Small tables with named rows and columns. After each table, cells are looked up by row and column.

dos:
fields: lobin, votuka
gamen: [-29154, -34846]
zod: [53926, -29634]
nifunit: [15734, -38103]
tatez: [-39803, 3015]
zuk: [-27502, -35886]
vuredum: [-21306, -58913]
dup: [-2828, -47160]
balameg: [-23877, -22470]
bub: [-39120, -39459]
zoge: [-40358, -24017]
toduku: [-26427, -623]
fazas: [-44353, -37252]
fak: [-28990, -45004]

fazas, lobin => -44353
vuredum, votuka => -58913
dup, lobin => -2828
nifunit, lobin => 15734
vuredum, lobin => -21306
fak, votuka => -45004
gamen, lobin => -29154
zod, lobin => 53926
zoge, lobin => -40358
tatez, votuka => 3015
dup, votuka => -47160
bub, lobin => -39120
nifunit, votuka => -38103
fazas, votuka => -37252
toduku, votuka => -623
Which row has the largest votuka? tatez

Table befu
|  | norutak | gapa | tapoke | lolub | mufu | login |
|---|---|---|---|---|---|---|
| lur | -13.13 | -24.38 | -27.29 | 17.05 | 5.61 | 9.93 |
| zek | 0.15 | 6.99 | 24.90 | -22.53 | -28.86 | 0.72 |
| fulo | 29.50 | 57.08 | -75.71 | -46.50 | -35.86 | -43.55 |
| sezalo | -47.47 | -8.40 | -33.48 | -33.97 | -41.33 | 38.43 |
| sato | -55.84 | -1.25 | -65.31 | -11.48 | -30.84 | -61.37 |
| midu | 58.49 | -56.93 | -60.25 | 13.26 | -47.73 | -20.62 |
| sib | -27.69 | -4.96 | -2.22 | -26.56 | -12.60 | -23.96 |
| bevep | 13.05 | 14.33 | 23.63 | -1.63 | -11.24 | 18.11 |
| zunedup | -10.89 | -50.13 | 7.42 | -61.05 | -0.23 | -46.94 |
| sokile | -74.05 | 10.25 | -23.36 | -15.56 | -5.09 | 10.23 |
| savi | 23.11 | -57.11 | -5.88 | -7.84 | -1.44 | -44.78 |
| leli | 0.96 | -19.39 | 12.13 | -65.44 | 37.61 | -9.19 |
| mizi | -5.46 | 18.28 | -27.02 | -27.98 | 3.18 | 10.17 |

zek, login -> 0.72
sokile, login -> 10.23
sato, gapa -> -1.25
sokile, norutak -> -74.05
midu, mufu -> -47.73
midu, lolub -> 13.26
savi, gapa -> -57.11
mizi, mufu -> 3.18
fulo, login -> -43.55
mizi, login -> 10.17
sib, login -> -23.96
mizi, norutak -> -5.46
midu, norutak -> 58.49
lur, tapoke -> -27.29

mabanam.csv
,linanop,navomaf,nekilit,bazi,guv,parugab,zak,puz,zafero
tuk,4762,5907,4214,5156,5100,4554,5197,5492,5036
supadet,5720,5816,5947,6552,4952,5114,5361,4827,5655
muru,8153,3996,5970,5408,9240,2776,2054,7953,3420
lov,6592,5582,4775,4255,5500,5852,4567,4524,5469
vikif,6887,2165,6056,5666,2353,2413,3759,3287,8222
sidosu,5653,4460,4936,5340,5783,5338,5021,5643,5645
feteken,2913,5532,6335,4139,4223,6342,4653,7934,7274

What is the zafero of vikif in mabanam?
8222
What is the zafero of sidosu in mabanam?
5645
What is the parugab of supadet in mabanam?
5114
What is the navomaf of supadet in mabanam?
5816
What is the nekilit of lov in mabanam?
4775
What is the linanop of vikif in mabanam?
6887
What is the nekilit of vikif in mabanam?
6056
What is the guv of muru in mabanam?
9240
What is the zak of feteken in mabanam?
4653
What is the parugab of lov in mabanam?
5852
What is the puz of muru in mabanam?
7953
What is the puz of supadet in mabanam?
4827
What is the bazi of tuk in mabanam?
5156
What is the guv of sidosu in mabanam?
5783
What is the guv of vikif in mabanam?
2353
What is the puz of lov in mabanam?
4524
What is the bazi of supadet in mabanam?
6552
What is the nekilit of muru in mabanam?
5970

siligu:
	kibim	zadu	levof	fila	nofare	rog	litem
puf	128	163	140	112	124	130	144
nos	76	104	149	64	157	154	76
sorirod	105	112	112	90	113	95	211
rut	93	114	81	103	160	103	145

What is the litem of puf in siligu?
144
What is the rog of sorirod in siligu?
95
What is the kibim of puf in siligu?
128
What is the zadu of sorirod in siligu?
112
What is the zadu of rut in siligu?
114
What is the zadu of puf in siligu?
163
What is the litem of rut in siligu?
145
What is the rog of rut in siligu?
103
What is the levof of nos in siligu?
149
What is the rog of nos in siligu?
154
What is the nofare of rut in siligu?
160
What is the zadu of nos in siligu?
104
What is the nofare of nos in siligu?
157
What is the fila of nos in siligu?
64
What is the nofare of sorirod in siligu?
113
What is the levof of sorirod in siligu?
112
What is the rog of puf in siligu?
130
What is the levof of rut in siligu?
81

fid:
|  | pez | sidonom | tori | namito | sina | lav | sut | liruvu | zosigak |
|---|---|---|---|---|---|---|---|---|---|
| naro | 0.7 | 0.4 | 0.6 | 1.2 | 3.4 | 3.5 | 1.2 | 1.1 | 1.1 |
| radonuv | 6.7 | 7.0 | 6.8 | 3.4 | 3.0 | 2.9 | 5.4 | 6.6 | 6.2 |
| fakamud | 6.9 | 6.9 | 6.9 | 5.3 | 3.3 | 2.8 | 8.4 | 8.4 | 8.5 |
| kosade | 2.8 | 2.6 | 2.4 | 1.5 | 4.3 | 4.1 | 2.6 | 2.2 | 2.4 |

radonuv, tori => 6.8
kosade, pez => 2.8
naro, namito => 1.2
radonuv, liruvu => 6.6
radonuv, pez => 6.7
kosade, tori => 2.4
naro, liruvu => 1.1
radonuv, sut => 5.4
naro, sut => 1.2
naro, zosigak => 1.1
fakamud, sidonom => 6.9
fakamud, sut => 8.4
fakamud, lav => 2.8
fakamud, sina => 3.3
radonuv, lav => 2.9
naro, sidonom => 0.4
naro, lav => 3.5

Table ravepam
         panurek  nologu  fefimi   fad  zugokan  fabez   bez  fozipug  vorem
riv         73.3    82.3    63.0  35.2     32.5   65.3  78.9     67.2   55.6
zezilin     60.5    62.2    59.1  37.6     32.6   53.0  83.5     67.5   53.7
retono      59.5    60.9    62.4  34.8     43.2   42.5  75.9     76.3   60.8
nidibu      56.8    61.0    44.3  34.4     46.6   38.9  62.0     65.6   72.7
zor         38.2    51.9    54.4  35.6     41.4   33.4  58.0     74.1   50.8
dip         47.8    57.7    42.4  36.8     40.4   28.2  43.8     77.1   50.5
timem       30.7    67.5    31.7  38.1     53.8   12.1  45.0     74.8   58.5
ginibi      39.6    71.0    24.3  47.7     54.3   15.5  28.3     77.6   75.3
kifafav     31.7    42.4    33.2  33.2     47.6    4.3  18.3     81.5   45.7
votet       24.6    58.8    21.4  37.6     66.1    1.1  22.9     77.0   68.4
ved         23.9    66.8    12.4  52.7     49.5   22.0  14.1     79.1   68.4

nologu of ginibi: 71.0
bez of dip: 43.8
fabez of timem: 12.1
panurek of timem: 30.7
panurek of dip: 47.8
fad of dip: 36.8
fad of nidibu: 34.4
fefimi of zor: 54.4
fefimi of ginibi: 24.3
fozipug of retono: 76.3
fozipug of timem: 74.8
nologu of timem: 67.5
panurek of zezilin: 60.5
panurek of ved: 23.9

Table ditorap
	tuno	kivimo	rafati	buf	teg	ner
faz	0.6	0.6	0.3	0.9	0.7	0.3
pab	0.2	0.5	0.4	0.5	0.4	0.7
pud	0.3	0.9	0.1	0.4	0.7	0.2
midav	0.5	0.3	0.6	0.5	0.7	0.5
bipu	0.5	0.5	0.4	0.5	0.1	0.8
bofa	0.3	0.5	0.4	0.4	0.5	0.6
nipugiv	0.2	0.8	0.2	0.7	0.8	0.1
rit	0.4	0.6	0.3	0.5	0.3	0.5
dut	0.4	0.3	0.7	0.6	0.6	0.4
fep	0.4	0.7	0.3	0.6	0.6	0.3

nipugiv, ner => 0.1
midav, kivimo => 0.3
bofa, kivimo => 0.5
fep, ner => 0.3
rit, teg => 0.3
midav, tuno => 0.5
pab, buf => 0.5
rit, ner => 0.5
midav, ner => 0.5

vato
        kebile   puf  fubom  lasinu   guf  danoz  lipasek  lopitap  mivuf
rer       0.99  0.56   0.57    0.58  0.59   0.34     0.20     0.69   0.26
gulava    0.14  0.94   0.47    0.54  0.35   0.77     1.00     0.28   0.51
bofe      0.17  0.97   0.46    0.55  0.33   0.77     1.00     0.29   0.47

rer, puf: 0.56
rer, danoz: 0.34
gulava, kebile: 0.14
gulava, lipasek: 1.00
bofe, lopitap: 0.29
gulava, fubom: 0.47
rer, fubom: 0.57
rer, lasinu: 0.58
bofe, mivuf: 0.47
gulava, lasinu: 0.54
rer, lopitap: 0.69
bofe, fubom: 0.46

